A small network was shown many inputs. Here are its activations along a few directions, one row for each input.
In each table, some parts of the input vary, and every possible input appears once, in random order.
Descriptions start from the smaller parts, as in this example, which fits no table here: line(4) and (point or ring(9) or (values(2) and ring(5))).
Shared parts are said once, and a part with two or three values counts as separate values.

Other details of the inputs shift rows strongly along two fixed directions, in all tables alike. That doesn't count.

Table:
r1: [0.55, 1.51, -0.29, -0.26, 0.38, -3.24, 0.99, 2.81, -0.63, 1.09, 1.16]
r2: [-0.29, 2.79, -0.33, 0.22, 0.49, -3.75, 1.90, 3.69, -0.79, 1.39, 0.85]
r3: [-0.14, 2.80, -1.36, 1.07, 0.02, -2.69, 1.18, 2.97, 1.41, -0.33, -1.17]
r4: [1.27, -4.92, -1.62, -2.40, 1.45, 1.02, -2.86, -2.78, 2.16, -0.67, -0.34]
r5: [-2.06, -1.77, -1.14, 2.60, 1.48, -1.25, 3.61, -4.91, -2.96, -0.41, -0.62]
r6: [-0.49, 1.60, -1.44, 1.78, -1.24, 0.34, 1.56, 0.02, 1.19, -1.56, -1.97]
r7: [0.08, 1.31, -0.33, -0.27, 0.31, -3.00, 0.87, 2.68, -0.63, 1.26, 1.26]
r8: [-0.40, 8.14, 4.98, 2.16, -2.17, 2.97, -1.23, 3.66, -1.85, 0.20, 0.13]
r9: [-2.84, 1.23, -0.82, 3.77, 1.42, -2.26, 4.98, -3.37, -3.03, -0.39, -1.18]
r10: [0.72, -5.59, -0.64, -2.65, 1.23, 1.04, -1.54, -2.84, -0.18, 1.02, 0.67]
r11: [0.99, -5.49, -1.95, -1.22, -1.14, 2.68, -1.48, -3.22, 1.41, -1.63, -1.23]
r12: [-0.69, -5.32, 1.15, -0.17, 1.02, 2.75, -0.88, -6.45, -3.36, -0.35, 0.04]
r13: [0.37, 2.08, -0.73, 0.63, 1.26, -0.81, -0.38, 0.43, 1.96, -0.98, -1.07]
r14: [0.05, -1.58, -3.63, -0.06, 2.06, -3.03, 1.72, -1.27, 2.41, -0.71, -1.23]
r15: [0.59, 2.05, -1.68, 1.01, 0.03, -2.69, 0.92, 2.47, 1.62, -0.68, -1.15]
r16: [1.83, -6.16, -1.53, -1.92, -1.47, 0.93, -0.78, -2.27, 1.40, -0.91, 0.68]
r17: [1.29, -5.99, -1.00, -2.27, -1.54, 1.33, -0.97, -1.84, 1.14, -0.48, 0.72]
r18: [-0.82, 3.54, -0.01, 0.62, 1.88, -3.02, 1.78, 1.80, -0.19, 1.16, 0.52]
r19: [-0.30, 2.18, 7.67, -2.78, -0.88, 8.14, -7.85, 1.69, -1.91, 1.59, 1.09]
r20: [0.04, 5.16, 7.83, -1.13, -3.04, 5.44, -4.74, 4.40, -2.69, 1.47, 2.86]
r21: [0.71, -5.95, -0.60, -2.35, -0.84, 1.30, -0.82, -2.88, -0.68, 0.58, 0.72]
r22: [-0.25, 3.10, -1.68, 2.74, -1.17, -0.41, 2.41, 0.54, 1.37, -2.04, -2.25]
r23: [-1.26, 2.46, -1.50, 1.59, 0.88, -0.49, 1.55, 0.67, 1.48, -0.77, -2.23]
r24: [0.28, -5.63, -0.68, -2.55, 1.22, 1.19, -1.54, -2.76, -0.25, 1.17, 0.72]
r25: [0.69, 1.82, 6.83, -1.72, -2.72, 7.82, -6.79, 1.04, -2.14, 0.65, 1.29]
r26: [0.03, 1.29, -1.07, 1.57, -1.57, -1.22, 2.23, 1.07, 1.11, -0.89, 0.06]
r27: [0.20, 1.42, -0.01, 0.76, -1.12, -2.67, 3.04, 1.77, -1.04, 0.77, 1.99]
r28: [-1.10, 2.42, -1.62, 1.86, 0.79, -0.35, 1.37, 0.43, 1.55, -0.96, -2.02]
r29: [1.72, -5.93, -2.08, -2.65, 0.07, 0.08, -2.58, -1.11, 1.73, -0.31, -0.17]
r30: [-0.40, 2.04, -0.09, 0.13, 1.70, -2.29, 0.78, 0.80, -0.03, 1.03, 0.92]
r31: [0.04, 0.74, 0.67, 0.13, -1.38, -1.30, 1.63, 1.37, -1.13, 0.98, 2.32]
r32: [-0.71, 2.64, -1.65, 1.88, 0.86, -0.63, 1.57, 0.49, 1.67, -1.17, -2.26]
r33: [0.28, 2.02, 0.37, -0.12, 1.73, -1.90, 0.33, 0.91, -0.14, 0.88, 0.87]
Description of these inputs: values(3) and (point or (values(2) and ring(5))).
Changing only the values(3) part turns r4 into r14. The same change can be made to r11. Which row results?
Answer: r6
List by row number the other rows that have the values(3) part in common with r16.
Answer: r1, r8, r10, r12, r13, r15, r22, r27, r32, r33
Change only the ring(5) part in r20. List by row number the other rows that result.
Answer: r2, r18, r19, r21
Change only the values(3) part in r23. List by row number the other rows that result.
Answer: r28, r32
